These are the activations of a small neural network, seen along a few directions. Each row is one input.
Each table varies a few parts of the input and shows all the possible inputs, shuffled.
Descriptions start from the smaller parts, as in this example, which fits no table here: ring(8) and (point or (values(2) and line(4)) or ring(9)).
Shared parts are said once, and a part with two or three values counts as separate values.

Other details of the inputs vary at random and push rows far along two fixed directions, the same in every table; ignore that.

Table:
R1: [-11, -3, 1, 22, 3, 1, -26, 6, -14, 10, 17, -17, -17]
R2: [9, 22, 1, 23, 0, 36, 89, -16, -36, -53, 4, -4, -8]
R3: [-5, -25, 38, -34, 47, -49, 16, 39, -1, -16, 11, -13, -34]
R4: [10, -12, 40, 21, 47, -4, -42, -14, -11, 28, 48, 17, -25]
R5: [46, -16, 15, 56, 3, 24, -48, -10, -29, 27, 37, 81, -2]
R6: [-25, 2, 1, -50, 32, -35, -25, 13, 21, 2, -10, -32, -21]
R7: [-9, 45, -27, 15, -16, 43, 49, -39, -5, -42, -20, -23, 10]
R8: [-7, 48, -30, 6, -19, 49, 59, -37, -10, -41, -18, -30, 9]
R9: [-23, -14, 18, -29, 15, -46, -4, 39, -20, -6, 6, -30, -13]
R10: [22, -5, 36, 52, 48, 18, -47, -40, -14, 29, 59, 34, -17]
R11: [-2, 28, -4, 30, -1, 32, 74, -38, -34, -41, -8, -19, 10]
R12: [24, -26, 40, 26, 56, -12, -43, 3, -7, 14, 63, 37, -36]
R13: [-1, 57, -32, 5, -2, 31, 74, -50, 28, -18, -12, -11, 3]
R14: [-24, 7, 0, -51, 27, -25, -14, 9, 18, 0, -11, -33, -20]
R15: [-11, 29, -18, 33, -12, 37, 59, -32, -21, -31, -20, -37, 2]
R16: [-8, 0, -16, -49, -31, -42, -11, 32, 38, 2, -8, -10, 12]
R17: [7, -48, -18, 53, 61, 95, -57, -1, 23, 62, 58, 54, 36]
R18: [-17, -30, 13, -38, -3, -55, -8, 26, -14, -2, -12, -17, 3]
R19: [4, -1, -12, -42, -33, -50, -19, 46, 41, 12, -33, 4, 20]
R20: [-23, 15, -23, -33, -9, -51, -16, 44, 32, 2, 2, -14, -4]
R21: [15, -6, 18, 58, 36, 28, -60, -40, -4, 42, 50, 17, -28]
R22: [-7, -24, 2, -16, -20, -39, -28, 37, -2, 20, -43, -14, 4]
R23: [-18, 20, -24, -35, -10, -40, -8, 41, 29, 1, 5, -17, -3]
R24: [6, 16, 1, 19, -24, 40, 74, -50, -30, -31, -16, -7, 20]
R25: [-19, -44, -5, 56, 49, 87, -54, 6, 35, 50, 42, 62, 28]
R26: [-23, -30, -1, -25, -16, -43, -22, 26, 1, 6, -23, -30, -8]
R27: [-17, -9, -6, -52, -22, -30, -25, 20, 17, -7, -20, -23, 6]
R28: [25, 13, 0, 11, -25, 38, 83, -18, -32, -33, -30, 15, 12]
R29: [23, 28, -7, 38, 24, 23, -60, -32, 30, 51, 67, 51, -17]
R30: [-22, -28, 6, -29, -18, -37, -21, 26, 0, 9, -19, -32, -7]
R31: [11, 21, -4, 33, 3, 34, 84, -23, -33, -55, 4, -1, -2]
R32: [9, 4, -11, -46, -38, -39, -12, 45, 38, 11, -31, -1, 20]
R33: [38, -13, 16, 60, -3, 24, -60, -26, -27, 42, 29, 61, 12]
R34: [-4, -19, 19, -40, -12, -42, -1, 35, -15, 10, -36, -10, 11]
R35: [15, 10, -1, 14, -23, 39, 89, -32, -30, -45, -7, 8, 5]
R36: [-9, -3, -16, -40, -27, -49, -23, 28, 41, 6, -7, 0, 11]
R37: [-25, -11, 14, -33, 31, -33, 6, 16, 2, 6, -16, -51, -29]
R38: [-8, -22, 7, -27, -23, -34, -23, 41, -1, 21, -42, -20, 2]
R39: [-1, -9, -2, -50, -26, -32, -34, 37, 17, 8, -41, -11, 13]
R40: [17, 32, -20, 10, -39, 42, 43, -37, -1, -25, -54, 0, 32]
R41: [33, -24, 20, 63, 7, 22, -49, -25, -23, 13, 62, 75, -13]
R42: [4, 29, -26, 12, -37, 46, 43, -55, 1, -37, -29, -7, 23]
Each input here is: values(2) and (point or (line(4) and line(5))).
Q: Changing only the values(2) part turns R30 into R26. The same change can be made to R39. Which row results?
A: R40
Q: Changing only the values(2) part turns R27 into R42. The same change can be made to R24. Which row results?
A: R18
Q: Which other rows does R36 become when the line(4) part takes its other values? List them by row number.
A: R13, R19, R20
Q: Which other rows does R37 become when the values(2) part takes its other values? List them by row number.
A: R21
